[1.46, 3.11, 0.53, 6.97, -0.88] ans = 0.53
[-1.55, 1.64, -0.49, -4.15, -3.42, 6.56, -4.86] ans = -0.49
[1.02, -5.53, 1.74, -2.28, 0.74, 0.46] ans = 1.74
[-5.55, -3.20, -0.13, 1.02] ans = -0.13
[-5.00, -2.29, 2.98, 4.17, 2.19, 4.59] ans = 2.98
[-0.41, 1.16, -0.08, 6.23, 0.20, 0.52, -0.20] ans = -0.08
[2.13, -5.67, 3.17, 1.81, -4.51] ans = 3.17
[-0.37, -2.99, -0.15, 5.12] ans = -0.15
---
0.05 -0.58 0.15 1.06 -0.37
-0.49 0.56 -6.66 0.39 0.09
-0.70 -0.29 -3.57 -1.09 -0.28
yields -0.29

5.23 -0.49 2.01 5.42
-1.56 -2.04 0.75 -5.29
-1.39 -1.06 -2.28 3.73
yields -1.06

3.54 2.76 2.74 3.07 2.67
3.43 3.00 4.47 2.34 3.15
4.38 3.76 6.71 1.67 4.20
yields 3.76

5.33 -3.21 -4.79 2.04
-2.68 3.25 0.46 1.46
3.32 -0.74 -3.02 2.24
yields -0.74

4.69 6.27 3.79 4.23
2.67 4.16 1.35 2.87
4.38 3.76 1.63 2.02
yields 3.76

-0.18 -2.66 -0.44 1.39 5.37 -1.76
-1.67 0.52 0.17 0.06 -2.05 -0.41
-1.73 0.60 -3.15 0.31 -1.89 -0.44
yields 0.60
---
((-5.01, -1.67, -6.40, 2.41, 4.08), (1.90, -1.63, 0.15, 1.22, -2.32), (0.70, 1.63, -0.02, 2.46, 1.18)) ⇒ 2.41
((0.00, -0.14, -0.06, 0.03, 0.05, 0.35), (1.34, -3.41, 1.12, 1.33, 1.27, 5.10), (-1.70, 3.52, -1.44, -1.65, -1.66, -4.69)) ⇒ 0.05
((-3.02, -3.60, 0.55, 0.51, 6.75, 4.04), (-0.73, -1.81, 0.61, 0.18, 1.33, 1.42), (-1.48, 4.20, -2.92, 0.24, 5.78, -0.60)) ⇒ 6.75
((-0.87, 1.57, 4.25, 1.41, 2.25), (1.19, -2.39, -5.11, -1.47, -1.05), (0.53, -0.51, 4.35, 1.06, -2.14)) ⇒ 1.41
((-0.29, 4.96, -4.38, 1.63, -3.30, -0.08), (-1.84, 3.72, -4.12, 1.03, -1.09, -0.21), (2.46, -2.24, -3.13, -0.48, 3.71, 5.82)) ⇒ -3.30
((3.37, 0.67, -0.25, 2.32, -0.20, 4.99), (-4.44, -2.21, -2.74, 2.48, 0.14, -0.38), (-1.27, 3.68, -3.80, -0.38, -2.21, -0.50)) ⇒ -0.20
---
[ 1.20 -1.83  4.45 -2.52 -5.29  1.85 -0.91] result: -0.91

[ 2.62 -2.31  1.84 -1.07 -1.29 -0.27  6.22] result: -0.27

[[-0.10 -0.54  1.81  1.18  0.72]
 [ 4.09  6.34  4.87  3.26  2.07]
 [ 2.50  0.24 -2.73 -0.31 -4.60]] result: 1.18

[-1.56  2.85  0.64  4.97  3.28] result: 2.85

[[-2.25  1.37  5.23  1.78 -2.67 -3.82 -3.14]
 [-1.07  2.15  4.71  2.76  0.24  0.69 -0.94]
 [-0.03  0.06  2.23 -3.23  0.66 -3.63 -1.71]] result: 0.06

[[-0.77  2.23  0.84  0.40  3.56]
 [-3.20 -0.66 -0.24 -0.91  1.57]
 [ 1.79 -4.21  5.08 -0.91  1.39]] result: 0.40

[-5.66 -0.25 -6.25  2.95 -1.45] result: -1.45

[3.73 6.92 3.00 4.59 0.46 3.13 5.20] result: 3.73

[-4.54  2.32 -5.87 -2.29 -2.56] result: -2.56
---
[[4462 1363 8921 2589 4860 4908 8831]
 [7603 5941 3101 2144 3129 5069 1429]] | 1363

[[ 15 -18   6  -3  13]
 [ -2  37   3   0  -5]
 [-42 -22  -4 -28  12]] | 37

[[185  57 221 124]
 [101 152 102 171]
 [106 186 126 202]] | 152

[[ 98 149 115 103 165 167  47]
 [ 74 198 163 149 108 139 159]] | 149

[[11 79 42 15]
 [ 8 88 52 15]] | 79

[[5 2 2 4 2]
 [7 4 4 4 1]] | 2

[[ 585  699  941  119  -62  772]
 [-239 -287 -513 -558 -431 -646]
 [-172 -212 -463 -682 -560 -668]] | -287

[[223  14   8 215]
 [  6 122  82  93]
 [  8  86  64 120]] | 122

[[58 34 51 35 34 44 47]
 [78 30 57 21 26 41 49]] | 34
---
[[46, 16, 53, 48, 49, 80, 19], [51, 19, 58, 49, 46, 58, 26]] ==> 19, 51
[790, 168, 346, 717, 513, 632] ==> 632, 790
[51, 12, 7, 89, 37, 70, 28] ==> 28, 51
[[21, 18, 50, 52], [50, 52, 14, 63], [63, 80, 59, 62]] ==> 52, 63
[[46, 45, 87, 54], [49, 36, 62, 55], [44, 66, 3, 35]] ==> 54, 44
[[594, 78, 150, -542, 669, 834], [266, 85, 113, -197, 291, 278]] ==> 834, 266
[5, 2, 4, 7, 5] ==> 5, 5
[[815, 174, 317, 207, 282, 342], [214, 215, 413, 333, 393, 286]] ==> 342, 214
[877, 148, 490, 825, 379] ==> 379, 877
---
3.51 -5.83 1.33 2.85 -2.05 Answer: -2.05
-0.27 0.47 6.25 -1.75 2.00 Answer: 2.00
5.21 0.76 1.35 6.15 3.88 Answer: 3.88
-5.23 -4.75 -2.66 -3.03 6.43 Answer: 6.43
-3.27 -5.13 5.82 -0.85 0.54 Answer: 0.54
5.97 -3.12 5.03 -2.24 2.88 Answer: 2.88
-3.72 0.00 1.48 1.13 5.23 Answer: 5.23
6.92 -4.59 1.42 -5.35 3.89 Answer: 3.89
---
[[ 245  819 -378  181 -823  119]
 [ 660 -312  199 -653 -411 -782]] out 245, -782

[[1651 5011 4958 7801 6944]
 [5242 4571 5979 4790 4333]] out 1651, 4333

[[5287 4812 7070 7104 7711]
 [8507 6907 5214 6084 6994]
 [3231 2297 8300 7374 7609]] out 5287, 7609

[[4 7 4 2]
 [2 1 0 3]
 [4 8 5 2]] out 4, 2

[[-47  12  21  27  19]
 [ 21  27 -32  28  41]
 [-44  10  -9  39  49]] out -47, 49

[[-14   3 -40  29 -33  46]
 [ 15  34 -16  29 -26 -11]] out -14, -11
